These are the activations of a small neural network, seen along a few directions. Each row is one input.
In each table, some parts of the input vary, and every possible input appears once, in random order.
Descriptions start from the smaller parts, as in this example, which fits no table here: values(2) and (point or ring(11) or (line(6) and ring(8))).
Shared parts are said once, and a part with two or three values counts as separate values.
In the rows, 128 means zero.

Other details of the inputs shift rows strongly along two fixed directions, in all tables alike. That doesn't count.

Table:
row 1: [139 133 131 108 141 136 142 125 110  87 110]
row 2: [112 157  94  98 152  77 113 127 148 157 119]
row 3: [139 130  96 125 142 123 172 142  91 120 130]
row 4: [ 94 121 109 131  89 160 112 220 134 112  87]
row 5: [136 127 124 123 132 126 103 175 131 102 129]
row 6: [144 116 210 101 113 139 137  89 157 140 159]
row 7: [135 108 220 136 117 139 138 102 151 135 179]
row 8: [100 127 111 143 105 166 110 143 135 116  42]
row 9: [ 99 142 109 125 137 120 153 128 128 122  85]
row 10: [140 147 198 133 134 142 134  61 133 139 131]
row 11: [100 128  79 113 150  96 119 114  92 126 102]
row 12: [171  82 225 130  76 194 101  95 129  80 105]
row 13: [133 136 193 134 173  92 135  70 143 159 201]
row 14: [132 147  74 133 148  96 126 141 109 127 166]
row 15: [102 112  91 124 139 128 108 178 117 115 119]
row 16: [128 153  84  77 167  66 107 127 113 141 145]
row 17: [143  94 250 136  75 199 130 134 150 116 157]
row 18: [ 80 133  63 135 177  81 113 148 133 149 125]
row 19: [127 146  93 156 110 146 138 160 128 142  78]
row 20: [154 104 176 128 148 126  96 104 131 116 173]
row 21: [106 132 118 127 140  88 117 147 137 139 143]
row 22: [114  99 107 164  77 178 142 168 136 123  52]
row 23: [107 152  86 104 177  88  99 102 141 166 124]
row 24: [163 111 191 169 105 164 126  74 134 152 133]
row 25: [189  97 207 141  84 194 158 123 126  94 130]
row 26: [148 139 211 148 127 131  92  95 156 155 166]
row 27: [138 145  63 136 140 115 122 170 121 104 142]
row 28: [181 119 214 114 108 138 106  73 121  99 139]
row 29: [142 133  66 135 187  83 119 105 107 122 184]
row 30: [154 141 162 142 167  90 167  53 117 167 182]
row 31: [114 127  47 133 155  90 140 131  84 145 119]
row 32: [113 140  56  79 189  62 107 119 106 144 147]
row 33: [ 92 127 104 150 129 152 102 172 146 135  95]
row 34: [165 106 204 141  98 164 163  94 114 133 156]
row 35: [113 115 134 154  80 186 160 170 152 106 121]
row 36: [128 121  80  89 143 127 103 159 133 109 102]
row 37: [109 121 106 128  96 159 110 224 130  95  90]
row 38: [143 130  91 131 116 121 142 157  96 119 107]
row 39: [122 136 130 113 112 118 120 119 105 120 105]
row 40: [ 95 150  72 102 161  92 153 132  94 124 107]
row 41: [136 146  83  85 141 105 107 167 133 112 108]
row 42: [131 150  58 127 184  97 153 142 112 111 170]
row 43: [103 143  86  92 123  95 117 157 143 139 101]
row 44: [125  95 198 140 121 129 106  90 142 141 167]
row 45: [115 154  99 107 167  41 127  76 103 150 140]
row 46: [144 108 161 151 117 142 118  85 122 135 186]
row 47: [100 122 129 147  88 161 114 203 165 118  78]
row 48: [147 128 228 122  85 201 122 114 177 136 117]
row 49: [120 143  70 130 157 120 157 156 110 115 161]
row 50: [163 104 213 149  96 151 168  79 130 139 156]
row 51: [138 111 174 101 136 100 106  67 145 155 161]
row 52: [105 144  83 108 188  86 141 156 107 125 159]
row 53: [158 139 178  80 170  93 128  66 121 145 200]
row 54: [110 154 106 134 115 136 117 144 132 125  57]
row 55: [128 133  69 135 177  82 122 104 100 135 185]
row 56: [159 140 167 101 160  71 114  49  95 134 172]
row 57: [142 130 166 105 168  79  99  42 148 171 177]
row 58: [172  82 181 151  75 187 135 121 113 107 115]
row 59: [143 136 148 164 149 125 111  65 139 158 182]
row 60: [ 97 132  45 145 161  85 134 125 118 144 152]
row 61: [142 145 157 148 162 102 150  65 137 155 211]
row 62: [106 144 106 127 123 105 124 127 131 128  77]
row 63: [ 85  95 110 138  83 185 111 214 137 105  79]
row 64: [100  96 135 133  68 173 125 150 135  98  48]
row 65: [135 135  95 134 124 108 146 139  95 142 120]
row 66: [116 132  51 135 185  45 149  87  92 166 146]
row 67: [116 120 152 100  84 187 137 176 148 113  95]
row 68: [156 143 203 116 108 143  93  88 168 156 136]
row 69: [117 106 113 115 108 151 118 139 105  92  75]
row 70: [130 119 117 150  77 145 151 160 125 127  88]
row 71: [119 121 102 161  64 174 147 196 139 118  45]
row 72: [110 133  91 139 121 151 157 166 122 120 141]
row 73: [103 143 140 144 134 159 131 163 152 134 116]
row 74: [127 130 134 110 122 144 147 133 103  96 102]
row 75: [130 136  99  86 136 147 134 178 138  96 103]
row 76: [ 99 131 120 110 102 163 143 178 166 124  77]
row 77: [105 108 137 142  90 161 122 126 139 110  61]
row 78: [119 154  93 162 114 148 120 160 149 136 114]
row 79: [112 120 108  93 129 121 105 132 130 141 120]
row 80: [153 144 167  83 156  72 100  65 123 164 191]
row 81: [154 118 185 150  83 161 122 115 136 128 171]
row 82: [118 135  95 148 118 110 134 144 135 131 145]
row 83: [157 117 105 138  86 165 137 189 118  90  74]
row 84: [117 156  76 149 154  82 131 122 134 152 156]
row 85: [146 100 193 171  86 171 117  89 162 133 156]
row 86: [134 113 153 126 120 175 133 185 142  86 121]
row 87: [148 109  81 135 136 130 135 144 102 107 104]
row 88: [101 143 101 107 165  76 157  97 107 131 124]
row 89: [148 147 175 161 136 153 141  85 148 147 182]
row 90: [130 150 104 149 147 134 163 130 121 148 114]
Each input here is: values(3) and ring(5) and line(6).
Changing only the values(3) part turns row 24 into row 90. The same change can be made to row 87. Which row results?
> row 25
Which other rows does row 32 become when the values(3) part takes its other values? List them by row number.
> row 16, row 53
Which other rows does row 67 become when the ring(5) part takes its other values? List them by row number.
> row 17, row 34, row 40, row 72
Which other rows does row 52 become when the values(3) part takes its other values? List them by row number.
> row 15, row 37
Start at row 68 and move only the line(6) part, one step at a time. The first step leads to row 2. Which rows follow, in order?
> row 43, row 80, row 16, row 41
Which other rows does row 23 become when the line(6) part takes its other values? List them by row number.
> row 32, row 36, row 51, row 57, row 79

Table:
row 91: [126 145 124 103 186  51 113  67 115 160 182]
row 92: [144 137 123 135 184  81 146  78  98 149 205]
row 93: [102 122  91 121  85 183 118 213 151 101  42]
row 94: [160 107 193 162  81 182 141 109 137 120 147]
row 95: [142 127 171 109 132 118 115  92 139 145 151]
row 96: [140 129 177 110 128 120 115  91 140 141 152]
row 97: [129 144 120 112 187  54 115  65 109 162 164]
row 98: [ 86 147  35 112 155 100 117 178 123 122  84]
row 99: [118 116  80 134  88 173 149 199 118  87  60]
row 100: [139 126 179 122 119 138 109 101 142 126 140]
row 101: [ 93 145  33 111 163  87 115 166 117 131  92]
row 102: [ 91 151  43 108 159  93 130 168 120 137  81]
row 103: [116 101 119 163  52 224 151 236 138  82  65]
row 104: [ 96 133  32 139 146 132 156 191 111 115 100]
row 105: [124 152 128 110 186  59 120  68 115 156 167]
row 106: [160 111 193 163  84 179 138 123 146 121 155]
row 107: [108 140  26 121 142 109 153 185  94 106  82]
row 108: [151 114 211 126  89 173 106 109 154 119 125]
row 109: [162 109 198 165  75 184 137 114 138 124 150]
row 110: [144 105 212 133  84 169 113 104 147 122 118]
row 111: [144 139 116 137 186  76 149  66 108 151 198]
row 112: [149  97 213 126  77 169 106 108 151 124 126]
row 113: [105 139  46 148 142 120 153 193 118 117 115]
row 114: [146 112 215 128  84 173 116 109 153 123 114]
row 115: [124 151 123 101 187  51 117  68 119 159 184]
What is each input in this table made of?
> values(2) or ring(8) or (values(3) and line(5))
Start at row 102 and move only the line(5) part, one step at a time. The first step leads to row 114. Which rows follow, in order?
> row 105, row 110, row 97

Table:
row 116: [130 117 156 121 105 150 127 126 135 123 111]
row 117: [145 106 164 159  74 187 141 151 136 108 113]
row 118: [152 138 173 119 167  79 109  42 126 160 198]
row 119: [103 151  59 117 166  85 125 141 115 140 111]
row 120: [131 101 181 138  67 187 115 150 150 108  92]
row 121: [114 127 111 119 128 126 120 152 132 126 114]
row 122: [119 122 124 121 111 141 120 154 133 114 104]
row 123: [154 133 193 121 156  89 120  42 122 157 188]
row 124: [137 120 163 127  95 165 119 138 142 113 106]
row 125: [132 127 148 125 119 141 118 129 139 128 123]
row 126: [114 134  56 137 132 126 151 174 111 118 105]
row 127: [156 132 183 122 163  82 110  41 122 159 192]
row 128: [158 135 186 115 160  90 120  48 125 148 188]
row 129: [149 102 175 155  62 205 141 165 144 103 111]
row 130: [161 126 187 116 156  92 111  43 122 152 187]
row 131: [133 117 138 153 111 157 143 136 129 120 138]
row 132: [123 118 113 147 112 160 146 168 128 112 119]
row 133: [143 102 159 154  81 190 143 150 133 103 113]
row 134: [ 96 146  57 115 160  88 122 150 121 137 118]
row 135: [152 137 183 111 164  84 121  46 119 151 192]
row 136: [ 97 155  28 106 181  70 129 147 107 140 107]
row 137: [131 123 154 124 113 148 124 134 143 125 119]
row 138: [117 123 118 124 102 155 120 168 137 109  88]
row 139: [131 119 167 131  97 161 123 129 150 123 114]
row 140: [149 105 171 153  64 201 143 162 138  97 109]
row 141: [102 139  58 109 158  89 124 149 113 131 109]
row 142: [110 129 117 123 116 139 130 149 137 126 104]
row 143: [106 135  76 115 135 120 130 159 124 123  90]
row 144: [156 134 188 124 151 100 113  48 133 155 188]
row 145: [134 119 158 127 107 151 115 135 142 123 120]
row 146: [107 151  37 135 167  88 151 154 107 137 135]
row 147: [ 92 157  34 113 182  66 132 146 112 142 110]
row 148: [138 118 138 146 111 157 143 141 122 111 134]
row 149: [ 90 160  33 103 193  59 135 147 109 147 125]
row 150: [118 122  98 153 113 154 148 168 122 111 107]
What is each input in this table made of?
> ring(5) and (values(2) or line(5))
Changing only the ring(5) part turns row 129 into row 117. The same change can be made to row 125. Which row results?
> row 119
Which other rows does row 145 become when the ring(5) part takes its other values? List them by row number.
> row 118, row 127, row 130, row 138
Which other rows does row 148 become when the values(2) part takes its other values? List them by row number.
> row 140
List by row number the other rows that have the ring(5) part in common with row 126.
> row 116, row 130, row 133, row 136, row 141, row 143
